Each row below holds a small network's activations on one input, seen along a few directions.
In each table, some parts of the input vary, and every possible input appears once, in random order.
A made-up example of a description, with smaller parts first: line(6) and (point or ring(9) or (values(3) and ring(5))).
Shared parts are said once, and a part with two or three values counts as separate values.
In the rows, zero is written as 128.

Other details of the inputs shift rows strongly along two fixed directions, in all tables alike. That doesn't count.

Rows:
R1: [127 137 133 130  94 115  64 119 136  88  50]
R2: [124 121  85 121 152 112 132 143  72  60 107]
R3: [ 89 157 117 105 109 110 131 163  91  59 100]
R4: [140 116 135 157 103 114  58  24 165 160  90]
R5: [154 125 161 146 125 118  83  50 156 162  85]
R6: [174 109 111 148 114 126  62 122 150  93  75]
R7: [102 112 100 138  84  99  96 137 132  76  62]
R8: [110 146 153 105 117 139 144 143 137 155 125]
R9: [ 73 139 122 109 139 103 215 187  86 119 158]
R10: [157 144 137 129 127 174 110  95 172 198 183]
R11: [102 158 139 113 105 136 139 124 131 145 149]
R12: [164 102 103 155 131 106  64 127 131  85  70]
R13: [ 76 159 127  95 122 116 227 190  80 105 181]
R14: [ 80 162 136  91 160 109 230 161  55 103 168]
R15: [146 149 176 141 135 119 132  75 168 190 170]
R16: [107 125 109  92 178 136 221 191  62 121 160]
R17: [144 124 139 144  94 105  73 107 151  97  60]
R18: [179 128 156 135 166 157 130  78 151 200 158]
R19: [126 137  88 116 124 129  99 164  99  55 101]
R20: [119 156 121  90 155 152 188 210  80 104 159]
R21: [153 143 185 140 138 122 136  90 166 197 153]
R22: [156 108  93 156 128 102  61 114 131  77  87]
R23: [ 93 129 134 103 144 112 185 146  86 125 117]
R24: [157 126 136 133 135 165 149 119 176 201 187]
R25: [116 108  69 130 134 112 116 133  79  68  99]
R26: [136 102 196 152 152 199 130 116 152 170 223]
R27: [128 113 102 135 146 127 148 153 125 138 150]
R28: [ 98 113 114 127 119  83 130 163 100  79  73]
R29: [103 123  74 113 120 138 125 187  99  76 104]
R30: [127 108 123 138  89 102  79 123 147  94  51]
R31: [ 72 154 126 104 139  99 226 185  71 111 183]
R32: [111 115  91 117 156 134 171 151  89 122 140]
R33: [163 135 138 134 131 161 141 105 169 193 199]
R34: [171 138 138 134 137 149 124 110 161 156 172]
R35: [113 147 151 121 108 149 128 108 165 185 142]
R36: [150 100  86 161 115 108  58 103 141 101  96]
R37: [172 113 148 141 155 146 127 108 173 207 164]
R38: [115 128 146 131 131 130 146  78 144 187 137]
R39: [142 162 179 123 125 137 159  97 165 184 185]
R40: [145 106  95 130 111 138  56 140 140  96  61]
R41: [ 94  84 165 167  95 135  52 110 128  58  91]
R42: [167 117 138 129 136 155 130 129 166 176 151]
Each input here is: values(2) and (point or (line(4) and ring(5))).
Question: The inputs of R21 and R12 match in every part but the values(2) part. If R28 is changed in the same way as R21 into R12, which row does it become?
Answer: R37
Question: The inputs of R15 and R22 match in every part but the values(2) part. If R1 is changed in the same way as R15 into R22, which row does it become?
Answer: R20
Question: Change only the values(2) part in R3. List by row number the other rows that result.
Answer: R19
Question: Change only the ring(5) part in R23. List by row number the other rows that result.
Answer: R4, R5, R14, R38

Rows:
R43: [124 152 155 112 136 134 166 122 138 181 173]
R44: [117 122  88 122 123 121 125 167  89  67 100]
R45: [146 104 109 144 131 128  95 106 132 126 100]
R46: [114 123  87 122 133 115 122 164  92  63 104]
R47: [118 142 134 105 148 149 193 168 106 134 194]
R48: [148 128 146 150 102 126  81  71 167 150 114]
R49: [138 136 150 127 141 161 160 133 139 167 189]
R50: [145 134 135 118 155 146 170 128 140 180 175]
R51: [131 121 122 135 116 110 103 101 144 128  89]
R52: [128 144 143 103 163 149 195 170  96 141 178]
R53: [ 95 131 103 123 122  96 132 151  89  69  93]
R54: [158 114 133 151 117 153  70  91 168 155 115]
R55: [ 89 130 112 127 114 110 127 162  95  65  95]
R56: [137 122 138 139 121 124  97  78 151 157 108]
R57: [157 124 125 149 125 139  85  97 159 145 127]
R58: [117 109  86 128 135 105 130 166  87  75  96]
R59: [144 123 119 129 124 139 111 127 148 129 123]
R60: [106 131 120 118 122  97 130 164  89  69  85]
R61: [139 120 141 143 118 120  98  76 154 149 115]
R62: [124 147 158 120 137 132 172 111 133 175 177]
R63: [123 133 138 127 111 121 111 117 142 134 118]
R64: [ 98 129 106 118 114 102 132 151  91  63  96]
R65: [ 95 145 155 104 137 134 195 171 108 146 180]
R66: [ 95 129 109 121 108 110 133 168 101  70  86]
R67: [129 155 155 116 130 138 173 124 144 178 169]
R68: [140 121 124 138 123 139 104 132 141 133 126]
R69: [ 89 119 116 119 111 114 127 164  93  68  92]
R70: [146 144 140 121 143 149 160 136 138 177 184]
R71: [ 97 135 105 125 115 102 130 156  92  65  96]
R72: [120 145 155 121 148 133 170 112 134 178 174]
R73: [146 140 136 118 150 146 169 130 141 180 175]
R74: [123 136 133 131 122 121 112 106 138 131 119]
R75: [117 118  89 121 126 115 125 162  91  61 106]
R76: [118 140 125 110 167 139 196 162 100 144 187]
R77: [ 94 127 112 119 108 106 130 155  95  60  99]
R78: [ 91 131 109 120 115 106 127 158  97  63  97]
R79: [123 126 134 141 103 120  90 114 145 125  98]
R80: [152 121 129 144 125 143  82  98 163 142 128]
R81: [155 108 138 154 122 147  67  92 173 148 124]
R82: [129 142 146 108 161 144 196 168  98 133 186]
R83: [101 155 146  97 137 135 204 165 113 144 173]
R84: [131 127 123 135 111 110 102 102 144 128  90]
R85: [122 145 124 105 156 135 196 169 100 150 184]
R86: [132 127 148 143 107 138  91  91 158 152 111]
R87: [140 132 141 140 108 130  94  85 155 152 112]
R88: [158 113 121 143 132 129  89  96 155 156 119]
R89: [137 130 151 122 143 156 155 143 142 175 186]
R90: [163 117 125 142 123 144  72  81 165 156 115]
R91: [ 93 129 109 114 111 111 129 158  93  67  91]
R92: [114 121  86 126 135 110 125 162  89  67 102]
R93: [153 118 128 138 121 148  84  98 159 147 122]
R94: [119 109  84 126 134 109 136 165  93  73  91]
R95: [169 120 138 140 131 138  91 103 162 147 111]
R96: [160 107 135 148 116 147  73  98 179 153 115]
R97: [131 129 124 131 109 115  98 105 147 124  92]
R98: [119 137 124 104 163 144 198 162  96 148 181]
R99: [132 132 149 128 125 125 115 110 131 131 108]
R100: [110 107 102 127 121 123 121 173  95  57 110]
R101: [124 144 154 117 143 129 171 118 134 185 170]
R102: [108 152 159 106 157 131 224 148 110 187 200]
R103: [124 145 130 110 148 145 196 167 102 136 193]
R104: [150 127 115 134 123 135 113 126 144 132 122]
R105: [119 120 148 136 110 128 111 114 141 125 125]
R106: [144 131 157 143 125 124  92  87 156 144 110]
R107: [117 105  90 131 134 109 133 157  85  65 102]
R108: [135 140 148 128 148 161 157 136 141 170 187]
R109: [ 98 146 153 102 137 138 202 171 113 144 175]
R110: [147 107 111 144 128 124  92 104 136 118 110]
R111: [153 118 127 143 135 129  85 115 138 113 104]
R112: [108 131 118 116 121 101 136 163  95  67  80]
R113: [146 119 118 137 130 129 112 112 133 128 129]
R114: [100 134 104 121 109  98 130 162  92  72  92]
R115: [ 88 121 116 125 115 109 125 164  97  63  98]
R116: [145 117 114 137 117 130  83 121 146 120 109]
R117: [167 120 139 142 132 134  85 104 156 149 116]
R118: [121 140 156 127 149 131 174 111 133 179 172]
R119: [145 115 115 142 116 138  89 125 150 120 102]
R120: [139 115 143 149 118 118 102  75 152 150 114]
R121: [103 155 141 102 144 121 203 158 100 152 174]
R122: [150 108 136 143 121 151  82 104 159 147 124]
R123: [140 130 140 130 161 145 167 122 133 176 182]
R124: [161 121 121 137 125 138  91  99 165 151 117]
R125: [ 96 128 102 117 118 101 134 151  85  74  87]
R126: [137 117 140 144 121 123 101  78 150 158 106]
R127: [141 122 153 153 102 134  78  76 170 150 113]
R128: [116 118  85 120 131 115 127 162  85  71  96]
R129: [126 139 154 121 143 131 181 116 138 184 163]
R130: [144 127 142 139 110 130  79  70 165 159 105]
R131: [134 130 153 133 122 120 116 108 133 124 116]
R132: [158 121 123 139 125 135  84  99 159 153 122]
Question: What do these inputs look like to the network?
Answer: values(2) and line(5) and (point or line(8))
Question: The inputs of R102 and R129 match in every part but the line(5) part. If R114 is changed in the same way as R102 into R129, which row does it become?
Answer: R67
Question: The inputs of R81 and R122 match in every part but the line(5) part. If R92 is changed in the same way as R81 into R122, which row does it become?
Answer: R128
Question: The inputs of R99 and R112 match in every part but the line(5) part. If R69 is changed in the same way as R99 into R112, which row does it become?
Answer: R109
Question: Which other rows agree with R82 in the line(5) part and the values(2) part? List them by row number.
Answer: R47, R49, R75, R100, R103, R107, R110, R113
Question: Change only the line(8) part in R69. List by row number the other rows that result.
Answer: R56, R86, R87, R91, R125, R126, R130
Question: Which other rows agree with R124 in the line(5) part and the values(2) part? List them by row number.
Answer: R50, R59, R73, R94, R95, R96, R104, R119
Question: Change only the values(2) part in R72. List by row number the other rows that result.
Answer: R76
Question: Change only the line(8) part in R115. List by row number the other rows that result.
Answer: R53, R55, R71, R72, R74, R78, R118

Rows:
R133: [190 100 166 128 153 194 127 151 164 186 177]
R134: [163 111 104 129 134 163 160 131 176 231 181]
R135: [170 169 165 133 158 170 158 100 150 158 232]
R136: [110 114  58 100 143 141 192 201 106 138 149]
R137: [122 170 178  80 119 132 179 204  96  95 129]
R138: [127  99 214 154 109 169  97  88 162 157 167]
R139: [129 160 108 120 147 140 123 148  81  71 159]
R140: [141 135  84 150 116 100  64 126 111  54 119]
R141: [152 127 175 139 182 106 177  99 131 209 176]
R142: [146 148 130 114 141 144 134 160  76  52 172]
R143: [152 166 169 117 101 129  89  82 206 186 102]
R144: [168 104 121 133 147 170 107 120 192 195 149]
R145: [117 114  97 110 162 139 198 244  94 123 175]
R146: [104 172  98  94 158 131 193 170  75  78 202]
R147: [126 115 105 108 165 166 167 221  93 117 148]
R148: [160 155 138 132  68 111  79  65 207 199  83]
R149: [ 79  86 131 168  87 101  67 128 128  75  92]
R150: [141 183 190 108 122 128 166 140 173 213 174]
R151: [157  84 125 170 139  81  61  84 121  56  18]
R152: [122 109 117 129 162  83 134 110  99  97  79]
R153: [161 148 126 138  63 110  33  38 224 189  47]
R154: [150  90  99 139 139 151 114 188 132  80  98]
R155: [134  94  60 123 126 146  99 167 117 106  78]
R156: [ 54 121 157 124 130 144 166 175  79  92 158]
R157: [136 139  63 134 109 120  58  96 104  60  91]
R158: [122 112 104 126 154  92 135 103  81 112  70]
R159: [ 92 115 155 146  97 140 154  83 162 203 187]
R160: [156 179 205 113 122 151 158 122 186 188 153]
R161: [159  87 147 145 148  95  86 109  91  68  54]
R162: [118 156 108 107  81 106  83 129 132  99  33]
R163: [ 98 186 154  79 130 127 185 207  89 106 123]
R164: [ 47 110 105 128  96 115 156 136 105 106 134]
R165: [139 134  51 143  93  99  76  97 116  70 105]
R166: [110 163  64 107 130 118 164 134  90  98 173]
R167: [ 60 101 130 138 104 119 114 132 119  77 113]
R168: [163 124 180 142 181 130 132  70 135 197 137]
R169: [ 38 129 132 105 124 141 207 173  69 111 172]
R170: [147 122 132 135 158 105 156  49 148 217 136]
R171: [164 111 134 151 142  97 131  39 157 212 120]
R172: [ 98  76 140 180  80 119  38 102 145  40  54]
Question: What do these inputs look like to the network?
Answer: values(5) and line(8)
Question: The inputs of R146 and R144 match in every part but the values(5) part. If R142 is changed in the same way as R146 into R144, which row does it become?
Answer: R133
Question: The inputs of R171 and R148 match in every part but the values(5) part. If R141 is changed in the same way as R171 into R148, which row does it become?
Answer: R150
Question: Change only the values(5) part in R168. List by row number the other rows that result.
Answer: R139, R147, R156, R163
Question: Change only the line(8) part in R167. List by row number the other rows that result.
Answer: R138, R149, R156, R159, R164, R169, R172

Rows:
R173: [126 137 117 114 124 113 133 137 115 121 106]
R174: [135 109 149 140 132 132 120 100 142 146 127]
R175: [133 127 102 122 134 124 125 134 109 112 127]
R176: [129 107 103 130 135 130 131 140 117 112 125]
R177: [126 133 129 124 129 135 121 151 121 105 119]
R178: [128 114 129 125 126 138 126 154 124 105 119]
R179: [105 155 155  97 160 134 218 158  85 148 195]
R180: [115 117 131 136 132 120 131 132 107 111 117]
R181: [112 121 132 128 136 117 129 130 110 109 117]
R182: [124 116 136 136 112 139 116 108 154 149 134]
R183: [134 130 130 131 124 121 124 154 126 100 127]
R184: [148 132 136 136 123 113 122 113 155 154 124]
R185: [127 115 102 134 134 130 127 141 112 115 125]
R186: [128 126 103 128 139 127 125 137 114 111 125]
R187: [121 135 117 120 130 116 134 140 120 121 104]
R188: [141 117 134 130 125 130 124 113 153 160 116]
R189: [128 136 135 129 110 133 110 101 146 149 136]
R190: [120 128 136 133 115 136 109 106 152 150 136]
R191: [119 129 117 118 129 115 133 142 121 122 106]
R192: [127 140 116 117 124 115 139 133 119 116 105]
R193: [121 125 116 126 125 118 136 144 118 125 105]
R194: [123 124 135 141 111 139 112 108 149 152 135]
R195: [123 135 136 135 116 136 111 104 151 148 134]
R196: [144 119 120 136 138 138 109 107 145 151 138]
R197: [154 123 121 144 133 124 113 109 149 145 144]
R198: [115 127 132 130 137 118 130 128 109 107 116]
R199: [141 124 151 146 130 115 118 100 144 141 135]
R200: [124 127 129 122 129 135 119 153 122 106 120]
R201: [140 132 148 136 131 128 120  89 137 141 128]
R202: [134 130 102 125 134 127 130 129 112 106 125]
R203: [126 123 128 129 125 138 122 155 119 108 119]
R204: [135 161 169 100 152 162 193 150 127 184 209]
R205: [110 139 118 123 111 125 131 128 120 105 123]
R206: [132 138 128 121 124 135 126 143 120 100 119]
R207: [131 131 137 142 110 122 114 108 157 144 142]
Question: What do these inputs look like to the network?
Answer: values(5) and (point or line(6))
Question: The inputs of R204 and R175 match in every part but the values(5) part. If R203 is changed in the same way as R204 into R175, which row does it become?
Answer: R185
Question: Change only the line(6) part in R190. List by row number the other rows that result.
Answer: R182, R189, R194, R195, R205
